A small network was shown many inputs. Here are its activations along a few directions, one row for each input.
Each table varies a few parts of the input and shows all the possible inputs, shuffled.
A made-up example of a description, with smaller parts first: one of 4 places along a line, together with either a single point or one of 9 places around a ring or (one of 2 separate values, together with one of 5 places around a ring).
Shared parts are said once, and a part with two or three values counts as separate values.
(in the rows, 128 means zero)

Other details of the inputs vary at random and push rows far along three fixed directions, the same in every table; ignore that.

Rows:
r1: [138 117 117 115 135 132 144 156 110 109 114 148 148]
r2: [148 130 114 114 127 137 150 157 133 107 132 153 148]
r3: [151 113 124 123 138 117 138 144 114 116 105 147 162]
r4: [150 125 110 113 141 136 149 151 125 101 122 158 147]
r5: [ 89 140 165 151 131 115 122  96 117 167 117  99 150]
r6: [ 98 109 109 166 157  97  89 109 113 104 170  54 107]
r7: [145 125 115 112 116 145 112 141 173 120 141 130  65]
r8: [125 143 130 123 105 154 117 125 174 124 157 115  67]
r9: [164 168 120 112 124 125 104 136 122 148 182 150  49]
r10: [ 95 130 171 157 130 123 124  88 109 157 109 111 151]
r11: [132 137 114 115 119 151 123 137 175 118 147 135  70]
r12: [143 120 112 129 129 128 152 136 112 118 123 153 168]
r13: [ 90 132 173 150 126 126 127  92 118 172 125 101 151]
r14: [110 137 213 118  96 150 132  98 129 223  63 142 151]
r15: [162 137 153  80 101 150 162 144 137 158  65 200 162]
r16: [137 128 126 124 131 140 145 143 112 108 113 147 154]
r17: [152 112 112 122 132 121 139 139 108 120 104 147 161]
r18: [ 94 132 156 154 128 117 126  85 110 171 110 110 156]
r19: [132 135 123 120 114 141 113 125 168 113 143 119  59]
r20: [140 128 127 121 113 142 107 124 167 120 136 118  67]
r21: [130 152 111 106 109 148 113 133 181 126 150 125  68]
r22: [131 150 102 111 110 149 118 134 175 124 151 120  66]
r23: [146 118 105 119 134 120 146 143 108 110 110 150 155]
r24: [155 133 170  96 109 158 174 137 130 164  77 196 180]
r25: [145 121 116 127 135 125 150 146 125 106 131 153 159]
r26: [133 140 126 115 111 137 103 131 177 134 142 107  62]
r27: [ 69 108  99 187 166  71  84  96  88  98 178  37 133]
r28: [127  81  60 171 190  76 108 143  76  39 177  78 154]
r29: [ 89 134 165 150 118 119 120  89 120 174 126 103 155]
r30: [128 137 140 121 105 148 102 119 169 138 135 105  61]
r31: [149 129 103 114 120 141 151 151 127 112 131 153 147]
r32: [122 163 165 144 133 104 105 102  67 192 154 123 118]
r33: [142 127 111 113 133 144 147 160 125 106 122 156 141]
r34: [142 120 123 122 139 115 146 144 112 112 108 149 160]
r35: [118  87  61 185 180  87 119 140  77  28 192  85 158]
r36: [ 91 119 166 151 133 115 122  97 109 163 110 109 143]
r37: [ 99 123 162 145 137 112 123  95 114 157 113 104 141]
r38: [119 139 125 121 109 153 117 131 177 133 161 117  67]
r39: [ 91 132 170 147 130 109 123  98 109 169 106 100 153]
r40: [160 114 105 110 130 124 133 150 125 106 113 156 148]
r41: [141 121 117 112 140 128 145 151 111 107 116 141 151]
r42: [149 123 115 112 128 139 142 156 119  94 115 149 134]
r43: [143 119 111 124 131 125 146 141 118 109 129 157 168]
r44: [136 127 121 119 142 133 148 146 110 113 116 145 163]
r45: [120 148 129 125 118 136 113 116 179 135 147 114  70]
r46: [157 121 107 104 125 131 131 155 127 110 114 151 144]
r47: [104 127 152 145 119 118 110  96 117 172 112  94 135]
r48: [137 144 106 109 115 141 116 132 179 117 148 134  75]
r49: [ 93 133 154 145 121 116 119  94 112 171 112  96 137]
r50: [140 112 118 129 136 133 152 148 115 108 128 158 163]
Description of these inputs: one of 2 separate values, together with either a single point or (one of 4 places along a line, together with one of 6 places along a line).
Changing only the choice among 2 separate values turns r14 into r7. The same change can be made to r16. Which row results? -> r10
Changing only the choice among 2 separate values turns r44 into r4. The same change can be made to r6. Which row results? -> r28
Which other rows does r24 become when the choice among 2 separate values takes its other values? List them by row number. -> r13
Which other rows does r39 become when the place on the line of 6 takes its other values? List them by row number. -> r1, r27, r41, r42, r49
Which other rows does r35 become when the place on the line of 6 takes its other values? List them by row number. -> r12, r24, r25, r43, r50

Rows:
r51: [146 102 112 133 160 116 146 155  84  84 115 142 183]
r52: [105 116 165 157 127 111 120  92 102 159 107 111 167]
r53: [107 128 150 138 125 124 113  97 148 157 124 107 103]
r54: [101 132 138 143 127 115 109 107 144 146 146  95 119]
r55: [146 113  78 125 150 110 129 158 114  75 143 120 137]
r56: [130 134 128 113 112 150 138 139 139 135 118 144 127]
r57: [141 116  81 124 145 119 128 151 126  77 137 133 121]
r58: [153 134 122 107 107 151 125 133 170 125 129 140  82]
r59: [103 121 162 145 122 126 129 108 114 164 116 119 162]
r60: [ 95 124 170 155 139 120 131 100 104 155 114 108 167]
r61: [137 142 131 111 100 150 119 120 176 138 129 126  66]
r62: [111 130 143 134 125 124 121 105 142 149 118 113 109]
r63: [108 119 128 144 130 121 113 116 123 132 137  93 114]
r64: [123 141 117 118 117 141 124 124 176 125 147 123  72]
r65: [118 137 160 146 135 109 123 110  63 178 127 129 162]
r66: [147 159 124 109 119 132 114 128 147 148 160 146  59]
r67: [105 134 158 136 124 130 115 105 139 150 122 101 101]
r68: [126 148 139 145 129 112 108 104  99 155 157 118 108]
r69: [138 110 104 133 149 115 146 148 109  92 130 150 171]
r70: [143 136  92 117 110 147 111 139 192  94 176 120  49]
r71: [126 141 128 115 116 145 111 130 167 122 136 115  66]
r72: [133 141 126 108 116 139 137 137 143 135 114 143 133]
r73: [134 118  87 131 151 123 135 158 113  65 148 127 138]
r74: [161 139  78 124 152 105 118 161  95  95 173 136 115]
r75: [110 125 131 152 129 125 118 103 133 130 145 101 123]
r76: [134 141 107 118 109 148 123 132 165 111 144 130  85]
r77: [143 113  85 129 153 114 140 156 109  81 143 130 165]
r78: [106 132 123 140 133 115 119 115 133 130 143  96 124]
r79: [107 136 112 135 126 117  93 114 155 124 154  81  75]
r80: [ 99 119 154 149 132 122 138 108  95 155 111 113 176]
r81: [188 181 190  52  78 185 160 152 153 203  79 231  99]
r82: [165 134 138  88 113 158 172 153 145 139  84 201 160]
r83: [ 97 128 146 147 134 117 132 103 112 147 112 120 160]
r84: [140 119  92 127 148 127 140 159 122  71 148 130 129]
r85: [106 110 162 149 130 115 124 108  96 161 106 115 173]
r86: [ 99 132 158 145 126 127 115 105 143 145 140 101 112]
r87: [174 130 146  86 104 156 173 155 111 140  52 210 190]
r88: [163 139 145  91 100 163 171 146 138 143  80 193 159]
r89: [135 134 135 112 114 132 118 129 159 143 124 128 106]
r90: [111 119 138 142 126 127 110 111 132 145 135  97 112]
r91: [104 120 156 147 130 112 117  98 126 156 116 112 137]
r92: [147 105  88 132 156 114 127 162 113  61 150 127 135]
r93: [102 113 151 155 138 119 135 109  91 150 116 112 184]
r94: [140 102  97 132 148 117 142 157  78  89 114 139 184]
r95: [153 113  84 120 148 116 130 158 121  81 140 129 139]
Changing only one part turns r72 into r76. The same change can be made to r55. Which row results? -> r61
Changing only one part turns r94 into r57. The same change can be made to r93. Which row results? -> r82
Describe the family of inputs behind these rows. -> one of 5 separate values, together with either a single point or (one of 2 separate values, together with one of 4 places along a line)
Which other rows does r58 become when the choice among 5 separate values takes its other values? List them by row number. -> r51, r53, r90, r95
Which other rows does r72 become when the choice among 2 separate values takes its other values? List them by row number. -> r79
Which other rows does r95 become when the choice among 2 separate values takes its other values? List them by row number. -> r77
Which other rows agree with r92 in the choice among 5 separate values? List them by row number. -> r51, r60, r67, r71, r73, r81, r84, r86
